A small network was shown many inputs. Here are its activations along a few directions, one row for each input.
Each table varies a few parts of the input and shows all the possible inputs, shuffled.
Descriptions start from the smaller parts, as in this example, which fits no table here: one of 2 separate values, together with either a single point or one of 11 places around a ring or (one of 5 places around a ring, together with one of 6 places along a line).
Shared parts are said once, and a part with two or three values counts as separate values.
In the rows, 128 means zero.

Other details of the inputs shift rows strongly along two fixed directions, in all tables alike. That doesn't count.

Table:
row 1: [128 114 125 116 133 122 122 134 135 139 137 124 115]
row 2: [128 119 122 138 137 132 125 136 122 136 130 126 121]
row 3: [117 134 130 126 132 128 125 125 129 129 118 141 122]
row 4: [114 132 129 124 131 127 124 124 131 130 117 140 125]
row 5: [119 130 125 130 138 128 119 117 128 126 125 138 130]
row 6: [118 129 124 131 137 127 121 117 129 126 126 139 131]
row 7: [120 123 128 130 133 130 126 130 126 135 123 132 125]
row 8: [122 127 129 107 135 129 126 122 142 135 123 139 120]
row 9: [234 173  86  43 145  50 206 205  56  15 117 142 238]
row 10: [124 117 121 137 133 131 125 135 122 138 133 126 126]
row 11: [117 122 124 132 128 122 121 134 122 134 134 124 122]
row 12: [121 122 127 134 131 123 121 138 123 132 133 126 117]
row 13: [128 118 123 138 135 133 124 136 122 137 131 127 122]
row 14: [121 123 126 134 133 123 122 137 123 132 132 125 115]
row 15: [135 110 121 120 137 131 125 132 134 144 135 124 120]
row 16: [121 125 128 130 134 131 125 131 124 137 124 132 126]
row 17: [113 134 127 124 129 126 125 122 128 132 119 140 126]
row 18: [117 121 125 133 129 122 122 136 123 134 134 126 121]
row 19: [124 117 120 136 133 131 124 133 121 139 133 125 127]
row 20: [184 161 189 164  19 160 158  92 175  92 156  51 144]
row 21: [119 122 126 132 130 123 120 137 123 134 133 125 120]
row 22: [123 126 128 132 137 131 127 131 125 135 122 132 120]
row 23: [120 124 127 131 133 130 128 130 125 137 125 133 126]
row 24: [123 125 129 131 135 132 127 131 125 136 123 133 122]
row 25: [194 159 191 146  27 169 164  82 188 103 152  57 143]
row 26: [117 129 122 130 136 127 120 115 127 127 126 137 131]
row 27: [125 116 122 136 134 131 124 135 123 137 131 125 125]
row 28: [121 131 125 132 141 128 121 118 128 124 124 138 125]
row 29: [127 122 124 113 141 129 121 114 141 131 129 137 125]
row 30: [121 130 125 131 139 129 120 118 128 125 125 139 126]
row 31: [119 125 125 129 132 130 127 128 123 138 124 132 127]
row 32: [117 135 129 126 134 128 125 124 130 129 117 140 120]
row 33: [115 134 129 124 131 127 123 124 129 131 118 140 125]
row 34: [126 118 122 137 134 132 122 135 122 139 132 125 125]
row 35: [113 133 128 125 130 126 125 124 130 131 119 141 126]
Description of these inputs: one of 5 places along a line, together with either a single point or one of 6 places along a line.
Q: Changing only the place on the line of 5 turns row 1 into row 29. The same change can be made to row 12. Which row results?
A: row 30
Q: Change only the place on the line of 6 in row 9. List by row number the other rows that result.
A: row 5, row 6, row 26, row 28, row 30
Q: Change only the place on the line of 6 in row 23. List by row number the other rows that result.
A: row 7, row 16, row 22, row 24, row 31

Table:
row 36: [100 129 131 155 126 116 118 131 106 133 136 118 111]
row 37: [111 136 127 154 137 142 128 119 129 130 105 148 123]
row 38: [113 134 139 151 141 144 118 122 127 129 105 146 129]
row 39: [226 165 167 130  65 139 177 104 155  67 161  61 158]
row 40: [132 111 120 133 147 131 116 120 147 131 141 129 108]
row 41: [132 104 124 130 145 136 110 123 144 125 139 129 109]
row 42: [ 99 125 124 158 118 115 116 138 118 130 134 125 115]
row 43: [ 88 138 142 116 109 112 121 153 134 140 123 122  95]
row 44: [134 108 131 130 150 133 106 123 145 131 139 126 113]
row 45: [130 117 140  93 134 121 121 128 159 143 124 131  85]
row 46: [120 107 132 100 118 132 134 146 143 171 118 116 104]
row 47: [105 137 122 153 120 119 110 135 107 138 138 121 110]
row 48: [107 130 123 123 142 129 120  89 133 134 128 137 134]
row 49: [103 134 141  85 120 120 125 105 157 145 119 156 117]
row 50: [125  98 118 142 130 141 131 138 129 159 138 121 125]
row 51: [105 125 117 126 134 129 118  96 144 131 126 144 138]
row 52: [127  96 128 139 134 143 120 142 128 158 136 118 131]
row 53: [117 148 126 149 138 146 122 116 118 138 109 144 119]
row 54: [124  92 122 138 128 146 123 141 127 153 136 121 127]
row 55: [107 123 128 123 138 131 108  99 143 130 125 142 144]
row 56: [ 98 118 129 155 116 120 109 141 116 124 133 125 116]
row 57: [162 134  63  42 189  58 159 186  63  60 108 182 210]
row 58: [131 111 115 137 132 145 124 135 119 167 141 116 120]
row 59: [230 172 158 128  59 143 168 108 156  72 162  65 156]
row 60: [112 138 115 121 135 133 112  93 133 139 130 141 134]
row 61: [110 130 132 150 135 147 121 121 126 124 104 148 124]
row 62: [159 138  76  74 179  39 154 230  36  63 117 160 193]
row 63: [127 104 124 139 138 142 132 131 118 162 140 113 121]
row 64: [200 188 175 152  56 151 185 100 139  69 126  81 170]
row 65: [106 148 151 114 126 136 134 130 141 143  99 156 103]
Q: Describe the family of inputs behind these rows.
A: one of 5 separate values, together with either a single point or one of 5 places along a line
Q: Changing only the choice among 5 separate values turns row 50 into row 42. The same change can be made to row 46. Which row results?
A: row 43
